Each row has a name. Each piece below is followed by the name of the row it came from, unless a question asks for something else. Each question is about the rows just above it. Places in a row count from 0.

Columns, left to right: B N W K P H G Z D
(166): [110 115 126 160 112 111 161 159 148]
(172): [137  83 147 130 112 112 145 143  88]
(113): [123 119 114 176 177 114 111 113 126]
(137): [133 202 118 129 128 119 118 122 199]
(135): [121 131  98 188 189  95 137 138 189]
(162): [121 131  98 188 189  99 105 108 140]
(73): [126 161 110 159 160 111 112 115 164]
(88): [148 161 110 158 139  95 151 150 138]
(180): [123 119 114 177 177 114 111 113 177]
[115 112 111 160 159 110 161 126] is which row, read backwards? : (73)
After [161 110 159], its row goes on with : [160 111 112 115 164]
Places of [177] in row (180): : 3 4 8
The rest of the row after [112 111]: : [161 159 148]

Columns, left to right: R F S C V A X Q L E
(63): [141 107 134 172 164 150  95  98 104  99]
(49): [114 155 123  69  95 102 158 165 149 151]
(101): [179 144 119 165 153 113 112 137 127  99]
(91): [118 135 130  90 124 120 121 139 125 124]
(107): [124 145 134 120 199 129 165 143 145 157]
(28): [ 96  91 137 171 114 163 149  82 122 153]
(71): [128 137 126 112 130 119 133 138 134 109]
(116): [109 109 134 152 135 142 115  89 105 108]
The rest of the row after [134 120 199]: : [129 165 143 145 157]
At which places does (116) hold [108]? : 9
After [ 96  91 137 171], its row goes on with : [114 163 149  82 122 153]
Go on from [142 115  89] to the end of its row. : [105 108]
[ 98 165 137 139 143  82 138] is in which column, read top down? : Q
Which column holds [165 137 139 143  82 138  89] top down? : Q

Columns, left to right: bas Fof zased buluk Rin zos
(112): [115 174 106 157 206 146]
(118): [148 169 113  69  86 165]
(22): [117 152 117 161 215 112]
(157): [149 156 117  71  87 169]
(64): [117 152 117 160 215  93]
(74): [148 155 113  69  86 165]
(126): [114 134 127 160 203  73]
(167): [143 151 109  66  79 178]
Which column holds [113 117 117 117] top down? : zased
Go on from [117 152 117 160] to the end of its row. : [215  93]
Which row holds this, read backwards? [215 160 117] : (64)
Which column holds this, read top down? [206  86] : Rin
Which column holds [215  86] top down? : Rin
[106 113 117 117 117 113 127] is in which column, read top down? : zased
At which places does (112) hold [174]? : 1

Columns, left to right: U J Y T
(122): [120 141 179 141]
(133): [178 100 126 115]
(13): [ 42 107 154 111]
(83): [ 95 107 154 110]
(77): [119 121 121 119]
(17): [101 121 106 107]
Every place of [179] in (122): : 2
At which places does (17) hold [101]? : 0
Go on from [119 121] to the end of its row. : [121 119]
[ 42 107 154 111] is in which row? : (13)
Places of [121] in row (77): : 1 2

Columns, left to right: nunu Zar Zotod bove fop torul supob rokip sagif
(138): [211 203  81  64  93 171 215 195 141]
(70): [ 92  85  68  78 153 208 203 154 110]
(55): [ 92  85  68  78 153 208 167 213 201]
(100): [199  85  68  78 152 208  73  67 129]
Which row holds [213 167 208 153  78  68  85] read backwards? : (55)
Go on from [171 215] to the end of its row. : [195 141]
[203 208] is which row, read backwards? : (70)

Columns, left to right: bupe pov Lunu zapo Rugaz tiz rufel sode
(129): [132 132 171 171 154  70 171 148]
(125): [197  70 156 136  87  89 111 119]
(51): [ 75 198 145 145 166  75 170 117]
(66): [ 72 196  55 181 113  74 147  70]
Which row holds [111  89  87 136 156] read backwards? : (125)
The rest of the row after [ 74 147]: : [70]
Which column holds this, read top down? [171 156 145] : Lunu
Which row holds [136 156  70] read backwards? : (125)
Places of [171] in row (129): : 2 3 6
[166 113] is in which column, read top down? : Rugaz
Every place of [74] in (66): : 5

Columns, left to right: ruf num vipas sib Gibis navuv nabed
(44): [ 97  94 137 170  81 137 115]
(87): [155 178 117 176 102 118 137]
(36): [ 96 103 125 132 105 117 158]
(115): [ 81 148 144  67  91 129 101]
(46): [178 119 159 137  98 123 168]
(86): [126 172 103  45 106 117 158]
The rest of the row after [ 45 106]: : [117 158]
[178 103 148 119 172] is in which column, read top down? : num
The rest of the row after [103  45 106]: : [117 158]

Columns, left to right: zimeb tinaz kud mired noser tid rigi rul dafus
(119): [158  76 156 178 170 104 173 154 102]
(24): [159  89 149 115  66 116  67 165  90]
(145): [ 87 156 158 176  60 173 147  84 141]
(37): [174 154 125 128 110 117  67 170 155]
(139): [ 87 156 158 176  60 173 147 154 103]
Go on from [125 128 110 117  67] to the end of its row. : [170 155]
Go on from [125 128 110] to the end of its row. : [117  67 170 155]
After [147 154], its row goes on with : [103]
Which row holds [103 154 147 173  60 176] read backwards? : (139)
After [156 178 170], its row goes on with : [104 173 154 102]
After [117  67], its row goes on with : [170 155]

Columns, left to right: sakaz boz ravo niv lur segeg
(25): [126 102 115 101 103 124]
(93): [154 102  85  83 102 111]
(92): [124 105 112 119 107 131]
(123): [133 129 118 129 127 132]
(141): [ 83 102  83  83  83 148]
[105 129] is in which column, read top down? : boz
Go on from [119 107] to the end of its row. : [131]
Go on from [154 102  85  83] to the end of its row. : [102 111]
Which row holds [102  83  85] read backwards? : (93)
Which row holds [132 127 129] read backwards? : (123)
Every place of [83] in (141): : 0 2 3 4
The rest of the row after [129 118]: : [129 127 132]

Columns, left to right: veg Rusu roza Sute pag Vun Roka ruvaf
(121): [ 72  98  42 131 150  64 131 123]
(78): [105 151 115  65  43  86 108 131]
(34): [137 172  87 136 104 109 121 138]
(26): [161 193  72  98  42  86 150 130]
The rest of the row after [136 104 109]: : [121 138]
Which column holds [ 42 115  87] top down? : roza
[150  86  42  98  72] is which row, read backwards? : (26)
The rest of the row after [43 86]: : [108 131]

Columns, left to right: Zisab neret lumo Moz vulak fedo
(76): [205 155  83  53 117 125]
(2): [168 131 179  96 172 104]
(69): [ 52 158 158  52 125 117]
Places of [125] in row (69): : 4
[ 52 158 158  52 125 117] : (69)
Which column holds [104 117] top down? : fedo
[172 125] is in which column, read top down? : vulak
Places of [158] in row (69): : 1 2
Places of [52] in row (69): : 0 3

Columns, left to right: mutib mada ziri rafo gezur feso sekot non
(40): [127 126 124 120 126 128 123 120]
(124): [ 85  83 173 130  90  91 215 201]
(105): [88 64 58 64 64 88 81 64]
(111): [ 93  92 106 130  91  95 130  65]
Go on from [ 92 106 130] to the end of its row. : [ 91  95 130  65]
Go on from [130  91] to the end of its row. : [ 95 130  65]
At which places does (105) hold [64]? : 1 3 4 7

Columns, left to right: Rusir rim ner vub kat kubif suge dat
(5): [103 113 118 122  97 118 155  61]
(9): [ 99 117 115 123 103 116 155  62]
(56): [160 122 118 118  57 113 149  97]
(65): [ 99 117 115 123 103 112 149  63]
Go on from [103 112] to the end of its row. : [149  63]
The rest of the row after [118 155]: : [61]
The rest of the row after [118  57 113 149]: : [97]
Which row holds [ 61 155 118  97 122 118 113] read backwards? : (5)
At which places does (9) hold [103]? : 4
The rest of the row after [113 149]: : [97]

Columns, left to right: Lus Por lisag disup murir kemeb Dedab tibi
(38): [133 137 150 125 145  92 123 133]
(20): [150  75 113 129 145  92 102 122]
(45): [133 142 125 137 141 150  78 118]
(39): [133 141 125 136 141 137 142 118]
Which column holds this, read top down? [ 92 150] : kemeb
[102  78 142] is in which column, read top down? : Dedab
Which column holds [133 133] top down? : Lus
After [125 137 141], its row goes on with : [150  78 118]
[142 137 141 136 125 141] is which row, read backwards? : (39)

Columns, left to right: lutu Gafo remep nes zuka rifi
(132): [143 111 143  91 116 143]
(98): [103 119 124 139  91 114]
(57): [129  72 107  85  53  90]
(104): [ 38 217  79 129  48 212]
(23): [138 112 143  91 139  69]
(84): [125 108 125 107 102 106]
Places of [143] in row (132): : 0 2 5
The rest of the row after [112 143  91]: : [139  69]
[103 119 124 139  91 114] is in which row? : (98)
Which row holds this, read backwards? [143 111 143] : (132)

Columns, left to right: pabu Vota kiz sir Fef
(110): [136 188 138 155 165]
(89): [143 142 146 147 150]
(81): [136 143 145 152 139]
(144): [147 146 213 137 148]
(27): [135 142 146 137 159]
Which row holds [143 142 146 147 150]? : (89)
Which column holds this, read top down? [142 143] : Vota
Which column holds this, read top down? [188 142] : Vota

Columns, left to right: pabal tak fivut tafo
(3): [181 149 151 149]
(97): [109 142 167 172]
(61): [ 94 174 189 201]
(128): [ 94 171 142 172]
[94 94] is in which column, read top down? : pabal
[172 142 171] is which row, read backwards? : (128)
Go on from [ 94 174 189] to the end of its row. : [201]
Go on from [ 94 174] to the end of its row. : [189 201]
At which places does (128) hold [172]? : 3

Columns, left to right: pali puraf konu Vudem gul
(60): [ 91 170  76 127 110]
(80): [115 145 114 130 124]
(15): [174  81 129 129 129]
(147): [128 126 133 135 130]
(43): [168  85 187 132 148]
At which places does (15) hold [129]? : 2 3 4
After [ 85 187], its row goes on with : [132 148]

Columns, left to right: Sal dib siner Zami Dodak
(31): [140 148 203 125  74]
(67): [141 148 203 115  65]
(35): [ 86 144 130 130 128]
Go on from [141 148 203] to the end of its row. : [115  65]
Which column holds this, read top down? [141  86] : Sal
After [144 130 130], its row goes on with : [128]

Columns, left to right: fina Lemi lafi kur beka gumuf
(117): [ 97  95  67 160 117 184]
(12): [157 157  97 157  54 109]
(103): [ 53 131  67 160 117 185]
Which row holds this, read backwards? [160  67  95] : (117)
The rest of the row after [131  67 160 117]: : [185]
Which column holds [117  54] top down? : beka
Places of [54] in row (12): : 4
Go on from [157  97 157  54] to the end of its row. : [109]
[157  53] is in which column, read top down? : fina

